Here are a small network's activations along a few directions, averaged over the inputs that share one value of a field.
Related values have similar rows: they may be neighbours, one step apart, or belong to one group.
Strong random noise was added to every row along 3 fixed directions; ignore it. To show where, here is one row again and again, with new noise each time:
[-538  390 -471 -246 -587 -323 -494   13  -22  417 -191  -71  753]
[ 274 -227 -102 -178  372   37 -105  441  -94 -188  -31 -130 -224]
[-421   86 -227    0 -337 -311 -337  153  -87  172  -23  -28  423]
[-869 -209  173  639 -472 -606 -204  131 -163    6  283  204  325]
[-234  -48  -16  -59   88 -156  -85  193   48  -67 -102  122  -57]


KOZ, 11 values:
dunib: [ 439  -67  -63 -650  582  639  399 -101  484 -193  -73   95  -88]
rela: [ 609  413   28 -425  374  600  371 -229  -32  192 -286  -92 -486]
gano: [   5  155  -51 -190  187 -225  243 -147  108 -140   99  336 -577]
reb: [-358  519  -80 -108 -512 -171  147 -463  203  249   60  214 -177]
dokib: [  46 -401  230  -74  699   31  296  157   68 -414 -176  165 -749]
lemor: [ 130  289  350  299 -171  118 -109 -166   73   71 -269  -59  175]
gebi: [-306  202 -249 -574  -66  361  130 -110  218  419 -202  105  472]
bafa: [ 295  -45 -421 -138 -173 -293 -341  232 -203   89  134 -154   88]
nuzat: [ 341 -100   14 -105  304  246  283 -389  346 -218  -73   85   38]
mon: [ 335 -346  559  749  -41  165   -6  207 -437 -152  220 -409 -284]
mib: [ 659  105  -34 -203  263  448  -23 -228  117  -79 -275 -205   68]
KOZ is arranged as a ring.
Question: A walk along KOZ starts at mib and steps to its neighbour nuzat. Put gano, lemor, gebi, bafa in the order it reaches them.
Answer: gebi, bafa, gano, lemor
Question: Name the neighbours of rela, in listed order.
Answer: reb, mon

NUPI, 11 values:
nune: [-222   -4 -221 -410  190   80 -231   52   46  120 -196  -33  -32]
limi: [-161 -141  574  688  -17  114  272 -119   61 -205  115   78 -357]
zit: [ 263  253  -85  -78 -281  221  -61 -128   11  173  189 -332  541]
vev: [-141  135  221  198   89  -38  245 -218 -205   20   39  326 -468]
suram: [-540 -199  207    9  102 -293  359   -6  253  -30 -139  389 -404]
vaka: [-182  -74 -432   57 -450 -356 -300  179 -299  324  140 -327  277]
fud: [ 346 -167 -253 -275  -61  -19 -154  -32   69 -147   76  -53  550]
sed: [ 267  -55 -270   -5 -156  -79 -298  303 -285   22  258 -167  -84]
beg: [-420  250 -463 -324 -385 -169 -175 -223  258  234 -185   78  737]
sus: [-632  437   93   29 -434  -40 -127 -470  304  195 -332  220  635]
diz: [ 519  511   44 -279  287  255  -15   66   -2  114 -367 -104 -189]
NUPI is arranged as a ring.
Question: Name the neighbours of vev, in listed order.
Answer: sed, diz
Question: Name the neighbours of beg, in listed order.
Answer: nune, fud
Question: Name the neighbours of zit, in listed order.
Answer: limi, sus
